Each row below holds a small network's activations on one input, seen along a few directions.
In each table, some parts of the input vary, and every possible input appears once, in random order.
A made-up example of a description, with smaller parts first: values(3) and (point or line(11) or (line(6) and ring(8))).
Shared parts are said once, and a part with two or three values counts as separate values.
(in the rows, 128 means zero)

Other details of the inputs vary at random and push rows far along two fixed directions, the same in every table; ignore that.

Rows:
row 1: [ 82 171 151 167 221 110  79 105 136 130 188]
row 2: [176  99  73 128  64 151 175 128 103 121  48]
row 3: [ 89 128 179 164 205 111  95 128 151 116 189]
row 4: [114 110  69  73  84 111 146  84 106  89 153]
row 5: [111 143 192 174 181 128 111 123 158 128 158]
row 6: [108 149 172 182 205 108  94 113 146 120 192]
row 7: [107 113  79 140 129 127 165  82 120  74 149]
row 8: [189  95 124 126  58 163 167 211 120 155  77]
row 9: [ 97 141  41 128 141 124 139  84  88  80 152]
row 10: [ 92 158 186 156 207  84 112  98 171 129 153]
row 11: [219 115 116 152  74 157 137 176 109 164  41]
row 12: [115 118  73  79  79 125 135  85 100  96 136]
row 13: [ 92  83  25  98 102 106 196 100  89  54 168]
row 14: [ 88 106   4  98 113 132 161  91  83  64 137]
row 15: [106 113  78  74  95 116 144  75  99  83 157]
row 16: [ 93 134  62 125 134 137 151  84 113  96 132]
row 17: [210 104  71 140  64 152 155 153  98 142  49]
row 18: [ 85  82  29  96 118  82 180  90  81  70 149]
row 19: [111 137 184 169 188 109 103 113 151 144 134]
row 20: [ 79 152  54 107 134 116 169  74 121  72 138]
row 21: [ 97 124 175 156 197  98  91 128 133 127 151]
row 22: [203  97 126 140  65 181 149 200 124 150  61]
row 23: [ 94 146 202 116 180 104  78 103 152 142 193]
row 24: [116 118  78  82  87 124 132  83 107 105 141]
row 25: [183 151 239 132 107 151  70 191 168 223  98]
row 26: [186 144 250 130 113 163  69 195 166 227  95]
row 27: [171 112 100 111  66 170 157 206 115 176  65]
row 28: [ 54 151 169 137 208 100  98 140 134 138 192]
row 29: [136 119  64 143 117 127 156 101  99  76 145]
row 30: [186 147 248 126 109 151  76 198 166 212 101]
row 31: [187 117 109 125  72 191 135 201 116 169  46]
row 32: [ 88 148 198 115 172 107  74 104 141 140 186]
row 33: [ 93 163 192 160 197 104 122 108 175 111 174]
row 34: [118 114  76  78  83 112 141  90 111  98 148]
row 35: [202 127 132 131  68 153 166 168 145 160  25]
row 36: [ 78 157 194 121 172  92  70 100 146 136 194]
row 37: [ 83  83  30  96 114  83 180  91  76  66 146]
row 38: [200 126 120 134  63 167 181 166 153 141  58]
row 39: [171 164 224 173 142 182  90 199 167 215  70]
row 40: [187 148 112 122  70 178 162 174 150 167  38]
row 41: [ 95 121 175 157 205  96  88 124 141 134 157]
row 42: [ 87 152 199 118 169  94  76 107 148 138 192]
Each input here is: values(2) and (ring(6) or (values(3) and line(5))).
- The inputs of row 14 and row 31 match in every part but the values(2) part. If row 23 is changed in the same way as row 14 into row 31, which row does it become? => row 15
- The inputs of row 8 and row 13 match in every part but the values(2) part. If row 29 is changed in the same way as row 8 into row 13, which row does it become? => row 6
- Which other rows does row 28 become when the line(5) part takes its other values? List them by row number. => row 9, row 20, row 31, row 39

Rows:
row 43: [ 87 154 134 125 166 108 102  89 131 117 169]
row 44: [157 126 170 134 122 150 104 184 134 174 111]
row 45: [133 125  91 157 139 132 156 129 121 110 105]
row 46: [129 132  94 110 103 140 132 107 115 121 118]
row 47: [129 124 106 109 105 130 140 110 125 115 119]
row 48: [114 146 219 147 180 112  84 153 157 169 157]
row 49: [172 133 160 178 137 158 133 180 145 163  74]
row 50: [123 131 114 111 114 126 136 110 130 114 132]
row 51: [ 87 144 143 121 166  99 113  90 139 110 169]
row 52: [ 73 133 144 130 188  94  96 109 123 116 192]
row 53: [139 115 112 117 106 119 145 115 124 113 125]
row 54: [124 109  99 114 113 131 130 134 105 121 129]
row 55: [160 128 179 132 113 146 116 177 144 174 107]
row 56: [125 110 108 112 107 126 141 125 116 119 127]
row 57: [139 139 107 114 101 146 129 122 122 132 114]
row 58: [150 116 119 118  94 131 147 129 127 121 115]
row 59: [136 111 111 117 104 123 146 113 122 110 125]
row 60: [126 128  94 158 146 133 154 127 124 105 117]
- The inputs of row 60 and row 49 match in every part but one. If row 57 is changed in the same way as row 60 into row 49, which row does it become? => row 46
- What do these inputs look like to the network? => values(3) and (point or line(5))
- Which other rows does row 59 become when the values(3) part takes its other values? List them by row number. => row 53, row 58
- Which other rows does row 48 become when the line(5) part takes its other values? List them by row number. => row 43, row 51, row 52, row 53

Rows:
row 61: [127 138  91 141 129 141 150 154 120 133 113]
row 62: [100 140 111 128 153  82 126  63 120  92 173]
row 63: [125 112 132  94  95 118 149 126 132 126 117]
row 64: [120 166 224 142 187 121  56 163 159 190 164]
row 65: [124 121 106 101 109 136 116 129 112 137 116]
row 66: [102 160 212 178 212 135  85 175 163 183 132]
row 67: [ 33 130  91 128 195  81 110  14 105  47 224]
row 68: [127 109 135 103  93 147 135 137 128 129 124]
row 69: [141 132 109 150 120 152 157 143 134 119 118]
row 70: [149 126 122 114  96 144 126 127 128 126 133]
row 71: [140 114 125 111  98 150 124 121 126 127 117]
row 72: [130 156 243 167 188 108  68 130 168 179 135]
row 73: [138 123 110 135 117 153 137 119 127 111 105]
row 74: [ 36 149  83 127 207  53 138  23 126  35 222]
row 75: [144 127 120 131 119 128 146 118 137 120  90]
row 76: [140 117 128 104 102 122 134 115 133 130 107]
row 77: [131 131 101 127 127 145 126 138 116 132  97]
row 78: [151 128 124 107  96 118 137 122 134 129 121]
row 79: [161  81 123 153 123 115 140 174 106 126 127]
row 80: [147 137 104 126 110 133 115 130 104 144 119]
row 81: [141 135 110 144 123 125 171 135 140 121 108]
row 82: [136 121 132 104  92 142 137 141 130 128 141]
row 83: [151 135 113 139 114 149 137 130 131 115 118]
row 84: [142  66 109 145 126 116 144 155  97 113 118]
row 85: [132 124 115 142 127 131 167 129 139 122  93]
row 86: [131 121 113 147 125 158 155 136 132 120 103]
row 87: [120 157 251 135 173 102  87 160 180 178 165]
row 88: [138 126 108 125 113 138 113 125 104 144 104]
row 89: [127 126 116  94  97 132 130 156 116 144 133]
row 90: [140 143  99 129 125 140 128 143 118 132 112]
row 91: [114 115 117  92 101 136 128 148 114 142 121]
row 92: [157 130 117 133 103 144 124 117 116 126 126]
- What do these inputs look like to the network? => values(2) and (point or (values(3) and line(5)))
- The inputs of row 72 and row 62 match in every part but the values(2) part. If row 77 is changed in the same way as row 72 into row 62, which row does it become? => row 90
- Which other rows does row 73 become when the values(2) part takes its other values? List them by row number. => row 83
- Which other rows does row 70 become when the line(5) part takes its other values? List them by row number. => row 69, row 82, row 83, row 92

Rows:
row 93: [110 111  52 126 126 101 177  88 108  78 120]
row 94: [151 135 134 119 103 149 111 134 126 152  93]
row 95: [136 128 195 143 154 128  78 166 135 179 132]
row 96: [201 120 110 151  73 164 163 155 127 141  57]
row 97: [112 122  52 103 104 123 138  71  90  82 147]
row 98: [123 126 109  98  99 124 139  93 127 107 149]
row 99: [100 122 147 111 140 104 115 106 135 109 183]
row 100: [180  95 122  92  46 150 153 169 118 153  81]
row 101: [143 150 196 174 168 133 112 147 165 157 104]
row 102: [100 135 162 148 172 126 111 155 134 144 152]
row 103: [157 117 143 163 133 134 136 152 137 130 110]
row 104: [ 88 135 145  97 146  93 120  98 134 113 167]
row 105: [ 99 145 158 109 138 106 111  99 150 128 159]
row 106: [175 132 101 123  74 179 153 169 130 155  56]
row 107: [ 95 154 123 142 162 130 123 108 131 107 162]
row 108: [ 91 106  36  99 118 103 141  69  82  60 172]
row 109: [110 140 152 150 168 135 112 148 137 130 160]
row 110: [125 120 172 168 179 112 120 145 142 139 137]
row 111: [159 116  93 101  83 141 135 140 106 146  82]
row 112: [103 151 159 144 173 123 112 147 144 148 136]
- What do these inputs look like to the network? => line(4) and ring(5)
- The inputs of row 98 and row 104 match in every part but the ring(5) part. If row 96 is changed in the same way as row 98 into row 104, which row does it become? => row 93
- Start at row 102 and move only the ring(5) part, one step at a time. The first step leads to row 109. Which rows follow, in order? => row 107, row 106, row 112
